These are the activations of a small neural network, seen along a few directions. Each row is one input.
In each table, some parts of the input vary, and every possible input appears once, in random order.
A made-up example of a description, with smaller parts first: line(4) and (point or line(9) or (values(2) and ring(8))).
Shared parts are said once, and a part with two or three values counts as separate values.

Other details of the inputs shift rows strongly along three fixed directions, in all tables alike. That doesn't count.

Table:
x1: [ 15 -14 -18 -45 -20 -40   5  -4  -1  60  13 -38 -40]
x2: [  1 -16  29  73  10  43  13 -29 -16 -22 -25  29  34]
x3: [ 33  -5 -32 -12  86  29  -6  -3 -22 -27   2  14  -8]
x4: [ 67   6   7  23  79  20  20  38 -12  32   4  -5 -40]
x5: [-27   6 -20 -30 -18 -22 -30 -22   7 -61  16  36  -1]
x6: [-21   9 -16  -6  38  14 -16   2 -14 -78   0  39   6]
x7: [ -7  21  29  62 -15  41  12   5 -21  11 -14   5   8]
x8: [  3  -2 -20   6  52  22 -36   3   4 -76   8  30 -26]
x9: [-15 -11  31  56  10  57  26 -30 -21 -49 -36  37  68]
x10: [-12 -24 -21 -69 -59 -41  -9 -23   3 -56  38   4   8]
x11: [-12 -10 -23 -73 -47 -62 -19 -16  49   5  27  13   2]
x12: [-25   3  19 -41 -66 -52   1  21  -6  66  12 -32 -64]
x13: [  4  -8  11  54  30  44 -21 -11  13  -8 -45  26  49]
x14: [-28  16 -11 -23 -48   6   2 -11   9  34  -2 -12  24]
x15: [ 48  24 -28   8  72  -9  16  42 -15   4  16 -19 -50]
x16: [ 29  -4   8  -3   3 -21  13  10 -35   9  18 -12 -43]
x17: [-63 -29   8 -15 -46   3 -11 -45  16 -48 -16  49  59]
x18: [-29   5 -42 -46  13   5 -36 -32  24 -48   4  36  26]
x19: [ 35 -28 -33 -12  81  -3 -33   2 -14 -85  25  23 -46]
x20: [ 39  -6  31  74  47  36   3  20 -15  22 -17 -20 -60]
x21: [ -4   1   5  48  -4   8  15 -18  32   8 -27   6  33]
x22: [  7  16  25   3  -9 -12  15  50 -34  77   4 -42 -85]
x23: [-29  13  23  16 -63  24   7 -22  51  22 -18  23  67]
x24: [  1  -1  49  88 -13  37  18 -14  -9  29 -35   3   7]
x25: [  0   0  47  30 -49   7  43  -1   2  81 -14 -64  28]
x26: [ 19   5   5 -24 -38 -24  11  27 -21  25  31 -41 -56]
x27: [ 24  -5  21  37   2  29  11   7 -13  30 -32  -6  41]
x28: [-25 -26 -12 -90 -57 -60  -1 -10 -15 -12  33   3 -11]
x29: [ -21   14   32   -6 -118  -22   32   -8  -16   52   11  -29   12]
x30: [ 37  23 -27 -15  73   4 -18  41   6  -5  24  13 -45]
x31: [-11 -12 -30 -13  35  20 -24 -34  16 -31 -12  29  21]
x32: [-21 -17 -15 -18  22 -16 -23 -23   1 -75  -5  36  -1]
x33: [ 26  -6 -16 -16 -13 -59  19   9  11  47  17 -40 -43]
x34: [-22 -10 -25 -51  25  -1 -16   0 -22 -70  25  43   5]
x35: [  3 -13  28  59  34  38  15 -14   8  19 -24 -20  35]
x36: [  4  11  -9 -22 -22 -20 -10  25  -7  -4  28 -21 -55]
x37: [-66  10  -4 -44 -85 -19  -4 -27  40  -6  14 -15  74]
x38: [ 26   2 -18 -34 -22 -60  27  15   3  38  24 -40 -31]
x39: [ 12  21 -16   9  20 -22  -1  16  22  14   1 -12 -32]
x40: [ -1  22  35  41 -65  17  13  27  -2  91 -30 -38  23]
x41: [ -7 -25 -13 -16 -18  -7 -21 -24  16 -24 -13  23  62]
x42: [-14 -15  29  21 -67  17  27 -35  39  36 -18  15  80]
x43: [ 16  16  -2  -4  44   2   6  26 -10  15  16 -37 -18]
x44: [-10 -25  47  53 -11  34  28  -7 -21  34 -30   3  13]
x45: [  7  -9 -24 -34  57 -32 -31   4  19 -19  20 -16 -37]
x46: [-12   7  -6  -8 -17  -4 -32   2  17   5 -17   8  23]
x47: [-12   6   8  25  32  40   9  -4 -26 -57 -13  32  33]
x48: [ 29  18  -6 -40 -17 -28  16  34   4  53  28 -27 -34]
x49: [-18   5   0  -7   5 -12 -13   4  -6 -25  -3  11 -27]
x50: [-29  15 -48 -59 -36 -46 -12  -8  32 -42  30  14  27]
x51: [ -9  16  37  81  38  62   7   4  15  26 -35 -16  26]
x52: [-20 -26   4   7   5   3  -2 -30  -8 -57 -11  32  31]
x53: [ 39  16  -3   2  29   1  -5  43 -24  37  -5 -24 -23]
x54: [ 45  18 -28  -1 100  32  -3  27 -34   6   6  -9 -48]
Description of these inputs: ring(6) and (line(4) or values(5)).
Q: Changing only the ring(6) part turns x25 into x51. The same change can be made to x3. Which row results?
A: x18
Q: Changing only the ring(6) part turns x5 into x16. The same change can be made to x23. Which row results?
A: x4
Q: Change only the line(4) part in x52. List by row number the other rows that result.
A: x2, x19, x44
Q: A walk changes only the line(4) part. It starts at x34 and steps to x47. List the rest of the walk in order.
A: x29, x26
Q: Change only the values(5) part in x42. List by row number the other rows that result.
A: x1, x33, x35, x41

Table:
x55: [ 35  -5  26  29  -7   4  29  22 -51  28   3 -28 -39]
x56: [-27  -8 -10 -25   1   3 -29 -14  -7 -52  -2  58   4]
x57: [-34 -30 -29 -61  11 -38 -24 -29 -11 -80  30  22  -9]
x58: [ -3 -16 -15  11  90  31 -10 -21   6 -44 -14  22  36]
x59: [  5 -26  32  62  49  46  21 -16 -14   7 -28  -9  14]
x60: [ 28 -38 -27 -56  35 -44 -19  -8  -4 -18  20  20 -45]
x61: [-12  16  10 -17 -26 -13  12  18   2  88  -2 -59 -24]
x62: [-13  24 -22  -3   0  14   7 -12  40 -27   1  20  51]
x63: [-37  29 -13 -18 -46   8   3 -10  33 -27  14  25  40]
x64: [  8  -3  32  53 -42  12  50 -22  19  36 -10 -15  30]
x65: [ 35 -19 -26 -60  21 -55 -11  15   1  44  16 -14 -54]
x66: [ -2 -24  12  -3 -43   4  22 -28  -9 -21   1   1  61]
x67: [ -26   -2   17   -5 -104  -39   35  -26   18   19   17   -9   11]
x68: [ 27  16  16  25  33  18   9  45 -53   4   6 -14 -51]
x69: [  4  -8   3  39  14  18  -8 -17  32  -7 -25   7  56]
x70: [ 14   3  -5  30  66  59 -12   2   3  -2 -35  39  26]
x71: [ 29  24   4  27  21   3  -9  30  17  54 -18 -37 -26]
x72: [-13  12  18   8 -31  27  -4   7  -3  43 -21  11   6]
x73: [  1 -23   9  31 -22   2  -4 -28  25 -11 -15   1  38]
x74: [-25  13 -33 -64  30 -20 -35  13  -7 -29  27  -5 -37]
x75: [-38  16   2  -6 -57   2 -25  -9  32  -9  -7   6  40]
x76: [ 34  -6  -2  37  63  49  14   2 -19 -23 -13  14  48]
x77: [  3 -26   8  -4 -19 -11  -2 -11 -16   0  -7  19 -22]
x78: [-22 -21 -19 -37 -45 -52 -30 -21  19 -52  12   5  -3]
x79: [-21   8  16  -9  -4 -19  -3  21 -26  27   7 -33 -63]
x80: [ 13  24 -21   5  62  -1  -8  27 -10 -49  25  24 -59]
x81: [ 20  16  14  43  38   2 -19  37 -13   6  -8 -14 -65]
x82: [ -2  23   8  -1 -18  25   5  21 -24   9   3  -6   9]
x83: [ 20   8 -17 -32 -23 -54  22   5  26  43  30 -29 -22]
x84: [  0  20  12   0 -48  19  24   7  -7  44  -9 -25  46]
Q: Describe the family of inputs behind these rows.
A: values(5) and ring(6)
Q: Changing only the values(5) part turns x59 into x60. The same change can be made to x57. Which row results?
A: x77
Q: A walk changes only the ring(6) part. It starts at x63 and steps to x62. List the rest of the walk in order.
A: x83, x64, x67, x80
Q: Change only the values(5) part in x74. List by row number the other rows that result.
A: x63, x72, x75, x82

Table:
x85: [ -5  -3 -30 -33  47   0 -40  16   1 -29   5   8 -33]
x86: [-12 -18 -17  -5  12  33   5 -28 -10 -82   7  51  49]
x87: [-36 -25 -13 -15 -16  13 -27 -30   1 -81  -6  45  41]
x88: [-23  19 -17  13  38  31 -20  -6  14 -63   3  30  54]
x89: [ 48   7  19  78  77  29  14  28  -6  25 -13 -25 -25]
x90: [ 56  22 -12 -21  14 -15  -2  55 -19  53   3 -16 -37]
x91: [ 10  18  42  73 -13  63  50  17 -18  90 -30 -31  12]
x92: [ 24 -16  18 -24 -33 -50  26   9   3  82   9 -53 -41]
x93: [-36  -3  16  -1 -72   6  -6 -31   9 -25   0  25  34]
x94: [-26  -3  14  -8  -3  24   9 -10   5   2 -14  12  41]
x95: [-30   1  -3  16  -6  18   0 -23  11 -71  -6  51  36]
x96: [ 10  11  22  75  89  63  -4  16 -30  16 -41  10  -2]
x97: [ 27 -15   0  11  45 -15  -5   4 -11  25 -12 -16 -34]
x98: [-13  36  61  88 -54  42  50  18  11 108 -43 -37   5]
x99: [ 34 -19 -32 -47  93 -23 -20  24 -37 -60  31  20 -75]
x100: [ 29  -3  -2   7  30  -5 -13   2  14  12   2  -3 -41]
x101: [-26  15 -17 -46 -42 -10  -2 -10  17 -12  13 -10  34]
x102: [ 10   5 -25 -70 -30 -62  -6   8 -15 -15  44 -28 -46]
x103: [ -32  -25    8  -29 -106  -42   -2  -32   33   40   -9  -23   33]
x104: [ -2   7  14  60  43  43   1   2 -11 -57  -5  27  34]
x105: [ 12   2 -24 -50 -26 -79   3  12  25  31  28 -25 -64]
x106: [ -8 -20 -14 -10 -24   3  10 -38  18 -21   6  21  59]
x107: [ -6 -15 -14 -63 -24 -75 -20  12 -31   4  30 -16 -57]
x108: [ 47   3 -17  10  66  -1  -2  12  -1  -7   6 -19 -27]
x109: [ -52   17   23   -8 -106    9   -3  -28   28   35   -8    2   49]
Q: Describe the family of inputs behind these rows.
A: point or (values(3) and ring(8))
Q: A walk changes only the ring(8) part. It starts at x100 and steps to x103. List the rest of the walk in order.
A: x97, x92, x106, x108, x89, x105

Table:
x110: [ 15  -5  -5 -39 -28 -41   6  30 -24  36  29 -30 -54]
x111: [-38 -10 -20 -38 -31 -30  -3 -25  36 -20  15  11  26]
x112: [ 15   9 -18 -14  11  -1  -5 -10  10   3   2   6   6]
x113: [  6  18  46  57  -2  32  21  14 -19  48 -23 -21 -39]
x114: [ 25  12  24   2 -48 -35  -7  38   1  65  16 -34 -38]
x115: [-35   6  36  50 -18  59  27 -29  14   4 -41  21 111]
x116: [-57  -1  -9 -32 -97 -30  -1 -30  26  28  -6  -9  51]
x117: [-29 -23  42  66 -39  47  17 -47   4 -13 -36  24  90]
x118: [-46 -26  27   3 -87 -13   9 -36   9  12 -25  -3  58]
x119: [-26   3 -48 -48   2 -16 -37 -14  17 -61  25  26  32]
x120: [-20  -4 -31   2  52  28 -16 -32  18 -59 -12  66  53]
x121: [ 45   5   3  65  95  63   1  13  -5   3 -35  29  -7]
x122: [-11  -5 -17 -35 -32 -27 -15  -3  19  12   7 -14  -3]
x123: [ 23   8   2  46  88  68  -4 -10  -3 -50 -25  26  53]
x124: [ 35   3  -1  65  79  59 -12  18  -7  -5 -33  10  -1]
x125: [-40  10   2  22  13  48  -6 -15  -3 -79 -17  52  56]
x126: [-13  -2 -19 -15   5 -20 -22 -12  26 -78   8  45  46]
x127: [  2 -20 -11 -37 -13 -34 -15 -10  -6 -15  26   1 -24]
x128: [ 24  17 -24 -43  -1 -43  -2  17   1  45  27 -32 -56]
x129: [ 32  12  28  46  -7  23  24  10   1  78 -33 -23  -5]
x130: [-11   0   0  53  38  73   0 -34  27 -73 -23  41  87]
x131: [  8 -15 -32 -53  21 -50 -21  -7 -16 -43  42   9 -39]
x132: [-24 -14   7 -31 -37 -40 -21  -6   0   4   9 -12 -15]
x133: [  7  -3  21  -8 -51 -34  22  18  23  81  10 -55 -42]
x134: [-12 -23 -28 -56  -3 -18 -28 -28  -1 -71  32  37  13]
x135: [ 17  12   5  43  59  31   9  18   5   6   2  -7 -17]
x136: [ 17  16  15 -18 -36 -30  24  21  -6  80  10 -68 -27]
x137: [-36  -8  11  -4 -87   1  15 -36  38  35 -18  12  65]
x138: [  8 -18 -34 -65  33 -33 -32   2 -13 -53  25  18 -44]
x139: [ 45  22 -37 -29  54 -48 -26  44  -7 -23  30   7 -69]
x140: [  3 -18 -22 -17  33 -31 -15 -12 -17 -45  22  13 -13]
x141: [-24 -10 -40 -57 -13 -27  -4  -8   1 -81  24  37  18]
x142: [-39 -15  14   4 -95 -12  25 -40  14  -8 -11  10  51]
x143: [-45  -4   2 -45 -73  -9 -13 -16   7 -19  12  14  28]
x144: [ 12   8  11  42  59  29  12  19   7  11  -7  -3 -14]
x145: [ -3  -1 -21   1  78  36 -29  17 -25 -74   0  45  -5]
x146: [-31   2  20  32 -82  32   8 -34  25  20 -39  -4  94]
x147: [ 11  -6  11  13  36   9 -17  16 -19   4  -1  -2 -48]
x148: [ 13   8  33  51  -7  23  38  22 -36  49  -7 -23 -11]
x149: [ 22  12   4  11  47   8   6  26 -10  27   4 -20 -15]
x150: [ 17  21  -8  -5  59   8 -10  30 -26 -25  12   4 -71]
x151: [  1  11  44  65   2  14  17  12 -19  47 -30 -27 -34]
x152: [ 26  -3 -24 -45  39 -27 -14  32 -30  -7  23  -9 -77]
x153: [  2   6 -44 -58  36 -40 -21   5  10 -17  27  23 -26]
x154: [ 14  15  26  55  -2  31  29  12   9  50  -8 -40  -7]
x155: [ 25  -6   2 -10   3 -19   4  21  17  32   9 -28 -41]
x156: [ 13  -9  43  52 -12  19  21  10 -22  61 -30 -27 -24]
x157: [  3  11  -4  52  68  65  -2  -9   8 -29 -18  48  44]
x158: [ 18 -12 -35 -67  29 -39 -22   9   8 -27  20   2 -14]
x159: [  7   4  47  46 -10  29  10  17 -20  55 -16 -22 -30]
x160: [ 12   5  25  -8 -59 -26  32  18 -25  70  20 -47 -43]
x161: [ 16   0  38  19 -50   6  30  14 -21  68   2 -36 -26]
x162: [-12  -7 -22 -82 -52 -53 -11 -17  23 -11  15  -8  33]
x163: [ 26  20 -21  11  50  12 -14  19 -12   3   5 -21 -31]
x164: [-48   0 -13 -66 -68 -54 -19 -28  14 -33  20   8  -4]
x165: [-17   2  14 -15 -36 -21  20  -4   9  51  -8 -25  20]
x166: [ 16  -2  21 -19 -35 -34  21  22   6  85   2 -57 -33]
x167: [ 11  15 -10  -3  24 -12  -8  27  -7  33   6 -24 -39]
x168: [-29  -8  42  60 -47  56  27 -48  -2 -13 -24  28  87]
x169: [ 32  -3 -19  20 109  32 -11  40 -42 -40  -7  20 -45]
x170: [-32 -10  18   1 -86  -2  27 -35  13 -10  -8  11  47]
x171: [-14 -11 -35 -58 -14 -29 -23 -22  38 -58  18  18  29]
x172: [ 21  -8  12  52  41   9  17   7 -17  -6 -17  -3 -24]
x173: [ 16   6 -54 -55  35 -27 -40   2   3 -46  25  -1 -22]
x174: [ 31   9  13  68  60  56  24  16 -29 -16 -20  16 -20]
Q: Describe the family of inputs behind these rows.
A: values(3) or (line(5) and line(6)) or (values(4) and ring(8))
Q: Change only the values(4) part in x130. List by row number the other rows that result.
A: x112, x123, x173
Q: Change only the line(6) part in x150. List by row number the other rows that result.
A: x143, x152, x160, x161, x174
